A small network was shown many inputs. Here are its activations along a few directions, one row for each input.
In each table, some parts of the input vary, and every possible input appears once, in random order.
Descriptions start from the smaller parts, as in this example, which fits no table here: one of 8 places around a ring, together with either a single point or (one of 2 separate values, together with one of 4 places along a line) or one of 11 places along a line.
Shared parts are said once, and a part with two or three values counts as separate values.
In the rows, 128 means zero.

Other details of the inputs shift rows strongly along two fixed directions, in all tables alike. That doesn't count.

Rows:
R1: [140 133  89 112 138 162 135 161 104 139 150]
R2: [103 111 170 100 139  78 113 127  63 111 112]
R3: [ 76 104 205 118 120  66 132 124  92 135 101]
R4: [137 150  91 114  85 149  62 180 159 142 134]
R5: [114 110 191 153 155  96 181  79 109 122 107]
R6: [121 137 157 125 150 109 148  93  92  81 115]
R7: [145 132 114 122  95 126 109 144 153 133 146]
R8: [ 85  99 181 124  95  62 113 131  81 108 119]
R9: [156 143 100 112 125 168 122 146  94 125 161]
R10: [158 133  94 113  85 173  74 183 127 180 147]
R11: [ 72 104 197 132 125  70 133 124  79 123 105]
R12: [144 140  83 142 188 145 191  73 186  67 115]
R13: [110 126  88 129 116 144 118 156 141 142 149]
R14: [140 132  70 122 151 155 156 130 149 102 146]
R15: [104 123 201 123 105  62 113 129  98 127 106]
R16: [153 147 118 173 195 156 199  55 190 120 110]
R17: [142 129 115 152 170 138 187  53 226  89 107]
R18: [106 126  94 108  99 139  96 176 139 164 149]
R19: [112 112 187 132 106  92 111 139  61 148 117]
R20: [126 126  83 110  94 166  88 181 152 161 148]
R21: [162 130  83 101 137 169 100 157 109 146 154]
R22: [121 101 170 129  97  96 125 139  72 142 141]
R23: [148 134  65 108  76 175  58 193 151 163 150]
R24: [143 113 189 136 120  80 168  91 119 124 133]
R25: [123 114 151 120 136  93 174  89  95  71 149]
R26: [159 132 114 151 153 134 167  57 219  86 107]
R27: [117 144 118 116 118 154  92 173 119 192 124]
R28: [123 137 114 131 105 146  67 168 117 144 116]
R29: [132 121 122 115 105 154 111 166 123 174 144]
R30: [155 135  97 148 118 143 130 123 166 110 147]
R31: [121 117  99 133 117 148 127 144 145 127 146]
R32: [ 99 145  65 118 107 164  71 190 144 154 136]
R33: [ 93 119 160 104 114  81 126 128  62  82 134]
R34: [138 129 108 166 177 142 190  52 213  76 111]
R35: [148 135 116 132  93 146  94 171 106 156 154]
R36: [ 94 113 180 131  98  60 117 129  94 102 125]
R37: [ 96 120 198 136 107  63 111 133  77 117 112]
R38: [168 143  99 118 166 167 123 118 125 132 125]
R39: [120 148 106 132 147 150 122 127 176 149 108]
R40: [120 144  79 124 132 155 114 137 191 138 124]
R41: [140 158  64 106 129 197  80 204  97 169 135]
R42: [ 99 110 195 118 104  70 109 127  94 132 102]
R43: [115 108 209 123 109  74 131 117  77 148 109]
R44: [181 159 114 150 188 171 186  55 151  86 122]
R45: [123 100 152 142 115  93 154  99 124 101 136]
R46: [182 153 132 178 172 149 179  58 182 105 112]
R47: [ 94 105 211 121 120  78 143 124  78 155 110]
R48: [157 151 137 132 114 142 105 143 135 159 122]
R49: [133 151  85 127 164 162 133 134 140 112 113]
R50: [171 121  87 129 182 143 179  64 178  76 136]
R51: [114 110 159 146 147 102 182  94 118 131 136]
R52: [ 94 102 183 114 113  79 146 133  84 162 137]
R53: [139 128  95 132 115 177 111 165 130 162 150]
R54: [140 142  47  90 119 177  52 189 128 133 138]
R55: [133 146 109 168 188 148 180  64 200 104 102]
Each input here is: one of 5 places around a ring, together with either one of 3 separate values or (one of 2 separate values, together with one of 4 places along a line).
Q: The inputs of R34 and R11 match in every part but the place on the ring of 5. If R32 is changed in the same way as R34 into R11, which row does it become?
A: R55
Q: The inputs of R40 and R27 match in every part but the place on the ring of 5. If R4 is changed in the same way as R40 into R27, which row does it become?
A: R48
Q: Change only the choice among 2 separate values in R4. List by row number the other rows that result.
A: R36
Q: List by row number the other rows that have the place on the ring of 5 in common with R31.
A: R7, R13, R14, R18, R20, R23, R25, R30, R45, R50
Q: Start at R20 and move only the place on the ring of 5, one step at a time. The first step leads to R17. Which rows follow, in order?
A: R3, R47, R29
Q: Change only the choice among 2 separate values in R15. List by row number the other rows that result.
A: R37

Rows:
R56: [108 133  94 103 134 134  77 153 116 110 113]
R57: [127 134 110 106 156 162 127 137 122 157 120]
R58: [ 76 113 179 142 127  73 165 119 121 143 120]
R59: [112 121 177 112 159  88 137 106  78 114  91]
R60: [171 124 193 157 135  96 162  66 162 121 106]
R61: [ 61 108 168 139 109  65 145 117 139  99 112]
R62: [189 152  68 145 181 162 178  54 179  41 138]
R63: [150 142  20 107 108 195  90 185 140 101 176]
R64: [136 144 121  79  83 137  55 217  14 149 155]
R65: [147 128  55 130  68 177  68 174 203 149 148]
R66: [ 41  86 141  78  83  76  68 202  49 127 132]
R67: [118 100 153 116 138  85 186 113  65 104 168]
R68: [159 129 142 133 104 148 121 131 156 182 134]
R69: [156 125 154 125 168 121 211  67 101  98 148]
R70: [130 139  38 108 141 198  90 187 151 168 143]
R71: [179 123 107 169 147 150 188  63 235 134 136]
R72: [132 172  81 130 120 202  85 180 167 195 124]
R73: [168 175 119 173 182 162 166  67 215 112  87]
R74: [ 81 129 180 141 123  65 125 108 125 100  98]
R75: [126 109 197 154 125 130 122 144  17 176 122]
R76: [122 103 190 139  94  61 120  99 133 108 119]
Q: What do these inputs look like to the network?
A: either a single point or (one of 4 places along a line, together with one of 5 places around a ring)
Q: Change only the place on the ring of 5 in R74. List by row number the other rows that result.
A: R58, R61, R72, R73
